A small network was shown many inputs. Here are its activations along a few directions, one row for each input.
Each table varies a few parts of the input and shows all the possible inputs, shuffled.
Descriptions start from the smaller parts, as in this example, which fits no table here: line(6) and (point or ring(9) or (values(2) and ring(5))).
Shared parts are said once, and a part with two or three values counts as separate values.
(in the rows, 128 means zero)

Other details of the inputs shift rows strongly along two fixed directions, in all tables alike. That doesn't count.

Rows:
r1: [ 99  96 107 122 117 116 119 144 152 105 133]
r2: [ 98  32 104 111 123 107 122 143 162 113 129]
r3: [146 139 134 130 125 128 111 130 126 137 124]
r4: [ 80  29 115 110 129 120 150 126 150 113 123]
r5: [ 82  12 100 107 133 110 149 135 168 117 125]
r6: [171 205 149 142 137 139 123 124  96 160 118]
r7: [155 153 133 131 122 125 100 140 127 128 134]
r8: [ 66 163  80 161 130 105 110 154 156  80 143]
r9: [135 151 131 130 130 122 104 146 135 144 120]
r10: [116  96 131 122 124 131 138 118 130 123 127]
r11: [102 164 100 143 113 108  58 200 166 112 123]
r12: [144 191 132 139 113 127  80 157 131 115 137]
r13: [161 130 171 119 150 167 226  37  60 154 132]
r14: [138 171 129 136 115 128 101 142 132 117 135]
r15: [114  46 130 110 139 127 165 104 128 137 120]
r16: [181 170 158 130 133 146 152  87  89 151 132]
r17: [102  67 130 117 141 137 179 101 122 129 126]
r18: [137 134 147 125 139 146 174  90 103 137 127]
r19: [164 173 178 128 147 161 189  65  69 165 122]
r20: [172 209 156 140 123 147 122 113  92 137 130]
r21: [124  74 122 114 136 129 159 109 128 133 129]
r22: [105 115  98 131 120 107  79 185 169 119 125]
r23: [153 223 108 148 105 109  34 195 154 119 132]
Description of these inputs: point or (values(2) and ring(11)).

Rows:
r24: [149 138 142 125 137 131 140 109 112 144 125]
r25: [120 149 120 133 128 122 102 155 138 132 120]
r26: [138 133 123 128 117 122 105 142 136 115 136]
r27: [125 113 123 124 128 119 107 150 143 136 123]
r28: [150 159 132 131 116 128  90 147 134 124 130]
r29: [150 160 125 135 120 125 101 140 127 123 135]
r30: [159 170 155 133 133 149 158  95  90 138 132]
r31: [115 133 111 133 122 120 110 150 144 120 128]
r32: [149 172 146 137 138 147 167  77  90 123 142]
r33: [126 159 126 135 122 127  97 157 137 132 120]
r34: [140 125 146 125 143 144 182  87 100 145 123]
r35: [127 100 124 121 120 122 120 131 141 117 134]
r36: [117  96 115 122 127 115 122 138 148 124 129]
r37: [ 93 125  97 146 142 116 135 140 143 117 126]
r38: [ 99  54 129 111 132 128 161 112 135 125 123]
r39: [103  32 137 107 137 140 201  79 116 125 130]
r40: [ 85  48 107 115 130 118 143 129 151 109 132]
r41: [101  84 120 118 120 123 134 136 143 118 129]
r42: [130 125 113 129 119 119 106 142 143 122 131]
r43: [181 175 164 132 141 149 163  84  77 168 122]
r44: [149 169 130 135 120 125  82 157 136 137 122]
r45: [164 139 154 121 131 145 150  97  99 146 125]
r46: [120 159 123 134 124 121  93 165 143 133 122]
r47: [124 161 120 139 126 120 101 155 136 129 123]
r48: [ 86 122 118 133 124 123 129 126 138  98 137]
Q: Describe the family of inputs behind these rows.
A: values(3) or (values(2) and ring(11))
Q: Which of the alternatives is r34?
A: values(2) and ring(11)
Q: Change only the ring(11) part in r36. List by row number the other rows that result.
A: r24, r26, r27, r28, r29, r35, r42, r43, r44, r45
Q: Change only the values(2) part in r27. List by row number the other rows that result.
A: r46

Rows:
r49: [142 150 127 131 130 126 118 134 125 133 131]
r50: [133 145 133 132 130 129 119 136 124 136 121]
r51: [103 163 128 138 125 131 124 139 130 112 131]
r52: [141 143 143 125 123 135 125 122 116 136 125]
r53: [118  59 139 113 149 134 198  77 111 146 123]
r54: [134 142 124 128 115 124  93 153 141 120 130]
r55: [ 72  36  81 114 110  96  88 183 194  94 132]
r56: [143 151 130 131 133 129 127 126 123 138 124]
r57: [133 146 130 134 132 129 120 134 127 138 124]
r58: [112  75 124 123 149 134 194  81 111 134 126]
r59: [140 148 139 131 128 135 123 131 119 137 124]
r60: [139 144 136 128 118 131 108 140 130 126 128]
r61: [144 142 131 128 127 130 126 125 124 134 129]
r62: [139 147 126 136 124 129 129 111 120 110 143]
Q: Describe the family of inputs behind these rows.
A: values(3) or ring(11)
